These are the activations of a small neural network, seen along a few directions. Each row is one input.
Each table varies a few parts of the input and shows all the possible inputs, shuffled.
A made-up example of a description, with smaller parts first: one of 4 places along a line, together with either a single point or one of 11 places around a ring or (one of 3 separate values, together with one of 5 places around a ring).
Shared parts are said once, and a part with two or three values counts as separate values.
In the rows, zero is written as 128.

Other details of the inputs shift rows strongly along two fixed directions, in all tables alike. That doesn't count.

Rows:
R1: 136 114 156  98 118 153 130 120 128 166 119
R2: 124 119 124 136 148 116 124 121 130 121 128
R3: 130 124 122 126 130 119 111 122 131 108 126
R4: 132 124 149 104 107 151 123 130 132 159 107
R5: 128 123 129 126 127 117 132 133 123 114 134
R6: 124 121 165 111 115 149 137 132 124 167 121
R7: 120 125 127 135 139 121 120 125 143 117 138
R8: 122 131 126 135 135 122 111 114 130 117 132
R9: 144 136 152 115 113 155 140 123 130 165 116
R10: 137 133 149 121 106 157 138 130 119 176 123
R11: 139 123 158 108 116 156 132 121 126 174 120
R12: 130 137 126 129 126 117 140 131 124 118 132
R13: 127 144 124 146 130 121 114 119 133 122 128
R14: 129 119 124 125 132 118 120 132 143 108 132
R15:  70 106  48 161  76 167 161 184  37 142 167
R16: 129 130 121 128 130 118 125 133 145 112 129
R17: 141 125 119 126 129 121 127 123 122 115 137
R18: 116 116 124 123 140 120 120 124 143 112 136
R19: 121 134 123 143 126 127 127 135 137 127 136
R20: 143 140 118 129 133 118 133 119 130 119 133
R21: 129 145 134 146 134 114 134 125 131 122 135
R22: 133 125 118 129 139 113 129 128 133 115 120
R23: 124 136 119 138 128 128 133 132 141 117 132
R24: 122 126 133 126 140 113 130 119 129 113 137
R25: 130 132 121 140 141 120 133 123 133 119 120
R26: 119 123 124 124 137 121 111 114 131 112 131
R27: 114 107 116 125 141 124 126 126 121 121 129
R28: 134 100 151 104 120 144 123 135 130 155 104
R29: 147 147 120 132 136 119 124 136 125 116 120
R30: 129 143 122 139 129 125 121 117 134 115 125
R31: 143 140 122 126 143 116 125 147 126 112 119
R32: 131 147 132 140 133 118 141 123 132 117 131
Each input here is: either one of 2 separate values or (one of 5 separate values, together with one of 6 places around a ring).
Which other rows does R28 become when the choice among 5 separate values takes its other values? List them by row number.
> R3, R5, R14, R17

Rows:
R33:  93 156 124 132  89 152 123 146 125 147 119
R34: 138 181 132 143  92 156 163  99  81 166 146
R35: 246 213 193 150 222  40 121  53 204  83 107
R36:  87 123  72 157  99 125 155 201  88  97 178
R37: 110  96  59 121  79 172 158 186  54 133 123
R38: 149 174 109 175 182  61  81  83 175  74 114
R39: 126 107 234  88  93 188 140 102 188 233  79
R40: 104 135 101 133  81 167 161 206  78 134 133
R41:  93 103  91 138  94 154 181 173 101 151 155
R42: 125  71 208  63  84 197  99 126 125 213 105
R43: 200 177 152 137 202  51  51  54 230  76 108
R44: 128  75 185  39  95 174 128 148 106 196  95
R45:  89 113  34 174 152  92 163 148  70  78 185
R46:  70 101  24 159 138  83 158 154  41  60 196
R47: 125  96  94  88  93 157 143 163  84 126 115
R48: 162 148 106 135 182  70  71  75 195  44 135
R49:  70 120  61 179 157 128 141 117  86  84 186
R50: 123 159 129 178 167  62 102  95 200  47 151
R51: 136  82 239  73 125 182 112  88 160 227  89
R52: 185 130 214  97 133 148 111 142 169 191  42
What do these inputs look like to the network?
> one of 2 separate values, together with either a single point or one of 9 places around a ring
Changing only the choice among 2 separate values turns R42 into R44. The same change can be made to R49. Which row results?
> R45

Rows:
R53: 155 142  79 154 170  77 100 101 137  56 149
R54: 197 193 205 124 164 124 126  68 189 171  93
R55: 128 102 147  84 113 151 151 151 122 149 115
R56:  77 123  64 191 151  89 124 118 118  48 196
R57: 128 145  30 165 131  91 132 168  85  38 173
R58: 180 132 198  72 149 117 117 117 180 143  81
R59: 147 147  91 156 165  76 103 128 123  58 133
R60: 136 105 137  97 118 145 126 120 115 154 122
R61: 145 154 128 156 176  71  89  85 167  60 146
R62: 191 218 105 200 172  34 147  96 165  40 147
R63: 149 189 187 141 126 140 136  92 157 176 127
R64:  62 103 101 141  82 167 138 151  88 156 160
R65: 108 112 130 127 118 141 126 148 121 153 115
R66: 142 109 224  86 150 130 106  77 188 160  97
R67: 144 142  98 150 187  52 109 109 135  44 137
R68: 147 174 153 150 102 159 165 140  99 185 112
R69:  80  89  95 133  96 165 152 179  73 159 146
R70: 114  95 143  99 121 145 141 145 102 157 111
R71: 106 122  81 126  79 163 145 184  89 129 130
R72:  96 104  91 129 101 155 156 180  95 134 151
R73: 157 140 224  94 145 125  86  73 217 158  75
R74: 123 125 131 121 116 148 122 147 118 145  95
R75:  90  86  85 135 103 159 146 150  88 145 160
R76:  86 100 116 117  84 165 138 144  77 155 156
R77: 121  91 137  99 125 145 134 114 121 153 122
R78: 116 105 127 121 114 151 124 126 130 156 124
R79: 135 114 138 107 114 157 112 117 142 153  98
R80: 125 122 139 111 110 143 134 154 144 149 113
What do these inputs look like to the network?
> one of 4 places along a line, together with either a single point or one of 6 places around a ring
Changing only the place on the line of 4 turns R57 into R61. The same change can be made to R62. Which row results?
> R63
Which other rows does R71 become when the place on the ring of 6 takes its other values? List them by row number.
> R55, R57, R58, R72, R80

Rows:
R81:  88 146  81 179 124 117 177 141  83 100 172
R82: 178 177 174 128 173  73 136 114 189  84 121
R83:  96  86  90 141 160 112 132 124 123 111 147
R84: 171  98 164  97 170  93 105 118 189 116 107
R85:  91 111 120 134 136 127 117 117 163 117 122
R86: 165 136 160 117 183  95 120  61 187 113 110
R87: 120 159  71 157 127 104 157 174  67  85 142
R88: 116  81  79 125 118 132 131 181  66 116 126
R89: 147 173 188 157 169  68 116  68 169 109 139
R90:  90 103  76 127  89 141 127 175 115  96 150
R91: 152 175  88 153 129 124 123 152 106 115 118
R92: 108  89 140  86  67 186 119 189  97 178  78
R93: 100 157  48 205 116 136 160 136  86 111 171
R94: 186 140 153  94 154  98 123  96 173 105 118
R95: 156 146 164  98  68 202 146 159 132 217 105
R96: 102  66 200  70 110 195 110 125 122 222 113
R97: 101 121 174 112 140 119  79  86 182 114 122
R98: 111 123 110 132 128 132 123  90  94 111 165
R99: 162 108 172  55  85 183 136 149  98 207  71
R100: 120 165 108 192 114 125 122 104 118 134 162
Changing only one part turns R84 into R95. The same change can be made to R96. Which row results?
> R100
What do these inputs look like to the network?
> one of 4 places along a line, together with one of 5 places along a line
A walk changes only the place on the line of 5. It starts at R91 and steps to R87. List the rest of the walk in order.
> R99, R88, R92
Which other rows does R86 become when the place on the line of 5 takes its other values? List them by row number.
> R81, R83, R85, R93
